These are the activations of a small neural network, seen along a few directions. Each row is one input.
Each table varies a few parts of the input and shows all the possible inputs, shuffled.
Descriptions start from the smaller parts, as in this example, which fits no table here: one of 2 separate values, together with either a single point or one of 9 places along a line or (one of 4 places along a line, together with one of 5 places around a ring).
Shared parts are said once, and a part with two or three values counts as separate values.

Other details of the inputs shift rows strongly along two fixed directions, in all tables alike. That doesn't count.

Table:
R1: [ -2.5  37.4  -2.7  27.9  -1.1  64.7 -20.1 -11.2  17.3  14.4  -4.8   2.5
 -35.1]
R2: [  5.3  30.8   7.9  32.0 -17.9  28.5 -33.2  18.2  18.4  37.5  -1.2   7.2
 -50.6]
R3: [-17.6  46.2 -83.4  33.0 -22.8  13.9   1.1 -72.0 -49.6  43.9  22.7  71.4
  -3.0]
R4: [ 19.9  22.6 -27.8   8.6  -5.8  30.1 -41.7  27.2  -0.2  18.2 -17.3  -0.8
 -54.3]
R5: [ 10.3  29.0 -34.6  27.6  -4.7  53.5 -14.2 -11.4  26.1  27.3  -3.2 -27.9
 -22.6]
R6: [ -7.8  30.0 -14.5  18.4 -32.0  19.1 -20.8   9.6  -2.8  29.0 -19.5 -17.1
 -61.3]
R7: [-17.6  22.8 -97.4  32.9 -15.4   1.1 -14.6 -58.0 -10.8  55.5  32.1  71.3
   8.0]
R8: [  6.8  18.8  -0.2  22.3 -17.0  33.4 -26.2  14.5  15.1  36.6 -15.2   8.5
 -57.6]
R9: [-32.3 -35.9 -17.5 -23.8 -13.2 -77.2  43.0 -38.5 -52.2 -11.4  31.4  66.7
  62.6]
R10: [  8.5  24.9 -23.0  40.5 -17.3   2.4 -33.4  19.7  33.3  39.1  -6.3 -18.2
 -48.4]
R11: [-10.4 -42.9  -7.2 -23.6   9.4 -91.1   5.6  -3.1 -45.5 -19.7  37.3  65.3
  76.2]
R12: [ 23.3  33.1 -32.6  -5.5  13.6  47.6 -31.2   2.8   0.7  11.8 -13.8  -6.8
 -48.7]
R13: [  1.7  39.6 -15.6   6.4 -22.5  42.2  -9.4 -19.8   0.8  18.6 -18.9 -18.1
 -51.5]
R14: [ 16.8 -48.9  64.2 -35.2  22.0 -10.3  26.7  23.4  43.9 -43.7 -20.9 -80.8
  26.0]
R15: [  5.5 -22.1  85.9 -13.1  29.7  28.4  26.0  21.6  22.5 -54.1 -12.9 -58.4
  32.6]
R16: [ 13.8 -47.6  70.8 -27.2  15.3 -26.5  33.1  50.8  46.8 -50.8 -21.9 -78.4
  24.4]
R17: [-18.9 -28.5 -36.0 -30.1  28.6 -65.3  23.9 -36.3 -54.2 -17.3  43.1  81.8
  85.8]
R18: [ -2.4  -6.0  73.5 -26.4   2.3   3.0  32.7  20.2   8.8 -52.2 -24.7 -70.4
  31.5]
R19: [-13.2 -26.5 -35.8 -23.5  35.7 -51.7  33.0 -38.3 -57.2 -18.7  42.4  71.3
  84.7]
R20: [-25.5 -51.8   1.0 -17.8   6.8 -64.4  36.7 -29.4 -34.0 -12.0  39.0  87.5
  69.1]
R21: [ -7.5  37.7  -8.4  26.7 -34.8  11.7 -31.8  12.7  -1.0  30.2  -6.5 -20.7
 -56.1]
R22: [ 15.0 -53.2  81.7 -22.1  14.2 -41.6  22.5  60.6  45.3 -43.5 -31.4 -84.7
  19.7]
R23: [ 10.8 -40.9  85.6 -32.0  24.9   8.1  20.5  13.9  25.2 -48.6 -17.7 -50.1
  20.4]
R24: [ 18.0  31.4 -33.9   4.0   1.8  40.5 -28.1  22.9   3.5   9.9 -11.7  -1.0
 -51.8]
Description of these inputs: one of 4 separate values, together with one of 6 places along a line.
Changing only the choice among 4 separate values turns R11 into R10. The same change can be made to R12. Which row results?
> R14
Which other rows does R17 become when the choice among 4 separate values takes its other values? List them by row number.
> R1, R7, R18
A walk changes only the place on the line of 6. It starts at R2 and steps to R8. List the rest of the walk in order.
> R20, R23, R1, R15

Table:
R25: [ -5.2 -18.9  -1.8 -17.7  15.4 -15.0  24.9 -22.1 -32.0 -10.7   3.1  42.2
  20.0]
R26: [  3.4  34.9 -54.7   6.7  -3.4  41.4  -6.6  -7.8  -6.1  10.3  -0.2   8.2
 -11.7]
R27: [  2.1 -12.0  48.3  -4.2  -7.1  -4.5   1.3   7.6  14.0 -11.1 -13.4 -58.7
   0.5]
R28: [  5.0  -2.3   4.4   0.9   2.9  -8.4  28.5   7.7  21.8 -15.0   1.0 -33.0
  15.6]
R29: [ -4.1 -32.9  32.9   2.8 -11.6 -21.8  29.1  -6.3   2.8  -6.8  -6.5  -6.6
  12.8]
R30: [ -1.3  -2.8  48.8 -16.7  -7.7  -0.7  -2.3  12.8   1.8 -16.7 -13.4 -47.7
   0.8]
R31: [ -7.4   4.0 -62.3   0.9   1.2  25.4  -6.0 -32.9 -14.7  30.9   9.1  55.7
  -5.4]
R32: [-18.2  40.6 -26.2  15.9 -29.9   9.0  -9.3  -4.6 -10.8  19.5  -5.9   9.1
 -27.2]
R33: [ 16.3 -23.4  30.1 -14.2  11.8 -36.8  -9.2  45.6  14.0 -14.5   1.0   1.9
  18.0]
R34: [ 12.4 -29.0  33.1 -23.4  18.6 -35.9 -15.4  38.1  13.4 -25.5 -14.6 -37.0
   9.1]
R35: [  0.2 -37.8 -12.0 -19.6   8.2 -63.8  10.2  26.5 -17.9 -15.0  15.6   9.4
  22.4]
R36: [  4.4  31.2  -0.4   7.5 -34.4  43.2 -14.2  -4.9   5.9  18.0 -11.3  -3.7
 -62.6]
R37: [  5.2   2.3  -4.2  13.8  -3.9  33.3   2.9  -8.9  40.9  15.3 -14.0 -19.0
 -33.1]
R38: [-21.1 -10.9 -33.9  23.0   2.6 -20.8   5.9 -29.6   2.1  17.0  35.9  56.0
  30.1]
R39: [ -6.7   1.2 -15.3 -18.3  15.1 -25.8  25.7 -14.6 -37.3 -15.2  12.5  35.3
  36.0]
R40: [  7.1  36.2 -25.1  24.4  -2.1  42.9 -29.8 -20.6  36.4  32.6 -12.7 -33.7
 -46.2]
R41: [ -4.1 -21.1 -27.6 -23.7  16.3 -27.0   7.0 -42.8 -33.6  -5.8  34.1  40.1
  60.0]
R42: [  4.0 -11.0 -59.4   1.1  -8.3 -25.8 -17.4 -13.2 -15.2  35.6   8.9  70.4
 -19.1]
R43: [ 12.9   5.0  45.9  -1.2  25.8  24.2   0.4  25.0   0.7 -32.9  -7.3 -24.3
  -2.9]
R44: [-10.6 -10.0  36.6  13.4  -3.7  -8.8   8.7  14.3   5.6   8.1   3.6 -12.8
  17.9]
R45: [ -4.3  23.9  -7.8  25.6 -25.1  11.8  -1.5   7.1  10.5  10.2 -21.3 -25.7
 -23.1]
R46: [ 16.3  43.8 -12.8   8.3   4.0  48.1 -29.3  -8.0 -10.4  12.8  -7.2 -15.1
 -48.3]
R47: [-19.0  -2.8  33.2  -4.9  -5.5 -14.5   4.3   6.2  -9.4  -7.0  10.8  15.1
  16.2]
R48: [ 12.6  -8.2  30.3  -0.5  20.7  30.6  -7.8  25.2  17.6 -34.2  -7.8 -26.1
  20.0]
What is each input in this table made of?
> one of 4 separate values, together with either a single point or one of 5 places around a ring
Which other rows does R48 become when the choice among 4 separate values takes its other values? List them by row number.
> R26, R31, R41
List by row number the other rows that have the choice among 4 separate values in common with R46.
> R27, R30, R34, R40, R41

Table:
R49: [ -6.0 -37.4  14.5 -11.8  30.6 -31.8  29.5 -29.9   5.1 -28.6  22.6   8.2
  74.0]
R50: [  0.2  17.9  24.5  -7.4  17.0  18.4  25.8   6.0   6.6 -16.7 -14.0 -29.9
   4.1]
R51: [  2.4  18.2   3.7   6.5 -13.5  36.5   0.8 -10.4   0.4  -7.3  -9.4 -31.5
 -13.4]
R52: [  4.4  17.0 -45.9  35.9 -20.8  23.0 -21.0  -7.4  20.9  50.0  -7.4  18.1
 -43.1]
R53: [  3.2  27.4 -62.9  39.8 -24.3  30.6 -30.5  -9.4  40.3  54.7   6.2  13.3
 -46.2]
R54: [ 18.7  41.5  15.4  16.1 -15.0  44.9 -16.1  50.2  49.7  14.1 -35.9 -71.5
 -79.4]
R55: [-32.6 -14.7  -5.5  -5.3  -4.4 -21.1  18.1 -36.6 -52.4 -17.4  35.1  82.2
  49.0]
R56: [-14.5 -16.1  31.7 -36.5   5.4 -15.4  25.8  -9.9 -23.1 -30.6   8.8  -8.0
  50.7]
R57: [  9.0 -35.0  16.3 -14.4  28.3 -18.6  36.6 -21.3  -8.7 -30.0   8.7  -3.4
  61.0]
R58: [-29.1  -4.3 -63.0  14.6 -28.5 -63.7   2.1 -45.7 -40.9  39.0  27.7  80.4
  14.1]
R59: [ 23.3 -15.5  23.1 -44.8  35.2  28.1 -14.6  37.7   3.4 -36.4 -20.4 -24.5
  -4.1]
R60: [ 29.9 -11.0  36.2 -19.1  31.6  -8.6 -26.3  78.0  13.4 -30.5 -13.8 -52.1
  -7.2]
R61: [ -6.3 -24.3  55.0 -15.4  -8.3 -31.6   5.4  21.0   0.1 -19.7 -14.5 -40.4
   0.1]
R62: [ -2.8  36.4 -43.0  41.9 -33.2   9.3 -35.7 -22.2 -14.8  59.3   6.1  59.0
 -59.5]
What is each input in this table made of?
> one of 2 separate values, together with either a single point or one of 6 places along a line
Which other rows does R58 become when the place on the line of 6 takes its other values? List them by row number.
> R52, R53, R54, R61, R62
Which other rows does R60 become when the choice among 2 separate values takes its other values? List them by row number.
> R59

Table:
R63: [ -8.0 -50.4  55.6 -32.4   9.6 -47.2  52.2 -19.9  -2.6 -45.0  -5.3 -42.1
  79.0]
R64: [  8.2  16.8  40.2   7.2 -34.8  28.5 -12.5  63.7  30.7   7.5 -42.7 -66.7
 -72.8]
R65: [ 28.1  20.5   8.2  19.8   0.9  51.3 -47.0  44.0  49.2  19.3 -31.9 -48.5
 -83.4]
R66: [ -1.6 -36.7  10.9 -29.2  34.1  -3.2  47.6 -31.7 -15.6 -29.3  10.6  40.5
  64.3]
R67: [-23.2 -31.1  65.4 -29.7  -5.6 -35.1  35.0 -13.4 -20.4 -33.1   3.2 -18.6
  42.1]
R68: [ 15.3 -22.3  27.1 -38.7  25.2   1.8   9.3  31.5  12.7 -48.7  -6.1 -61.8
  29.3]
R69: [ 14.1  28.7  -3.7  28.2 -21.8  27.0 -15.2  28.1  52.6  25.6 -28.2 -60.4
 -64.9]
R70: [  1.1 -16.9 -31.7   2.6  -6.6 -58.4  -1.2   1.3 -50.8  14.6  12.5  65.1
   5.6]
R71: [  3.9 -68.7  97.7 -32.1  24.8 -28.8  44.4   9.2  24.9 -47.1  -8.0 -53.5
  48.1]
R72: [-19.7 -24.1 -36.6 -12.9  10.5 -29.3  38.9 -48.3 -36.2 -13.1  23.1  41.2
  68.2]
R73: [  4.9 -56.4  28.7 -42.1  23.7 -86.3  34.7  20.8  -4.7 -42.7   4.2 -27.5
  70.3]
R74: [-13.8  -0.5 -56.9  36.0 -30.0 -10.0 -21.4 -24.5  12.5  53.9  17.0  63.1
 -44.2]
R75: [-25.8  46.7 -66.1  51.7 -30.1   9.5 -24.2 -64.7 -28.2  57.1  30.9  69.9
  -6.7]
R76: [ -8.5  15.7 -70.9  29.2  -4.1 -28.5 -35.0 -15.3 -36.0  50.2  34.9  81.2
   4.5]
R77: [  6.0  62.0  -0.9   9.0  -1.6  86.5  -5.6  -4.2   0.6   2.2 -21.5 -27.0
 -67.4]
R78: [ 33.5  35.7 -13.9   1.1  13.7  76.7 -42.8  25.2  34.9   6.3 -22.4 -25.7
 -67.5]
R79: [ 11.5  11.2  12.6 -29.4   3.7  15.8 -22.9  14.0 -13.0 -16.9 -16.1  -9.9
 -18.6]
R80: [-11.6  23.5 -78.2  18.4   7.8  -8.0 -25.1 -35.7 -37.8  29.9  39.7  91.7
  22.0]
R81: [  9.4  40.6  41.8  13.4  10.3  72.2   0.7  23.0  29.7 -24.8 -15.2 -59.3
 -16.5]
R82: [-23.6   5.8 -29.3  29.8 -29.5 -34.5  -9.9  -3.0  -2.4  34.4  21.0  48.3
   8.6]
What is each input in this table made of?
> one of 4 separate values, together with one of 5 places around a ring
Changing only the choice among 4 separate values turns R81 into R72. The same change can be made to R76. Which row results?
> R73
Which other rows does R64 become when the choice among 4 separate values takes its other values? List them by row number.
> R69, R74, R82
Which other rows does R79 become when the place on the ring of 5 takes its other values? List them by row number.
> R64, R67, R70, R77
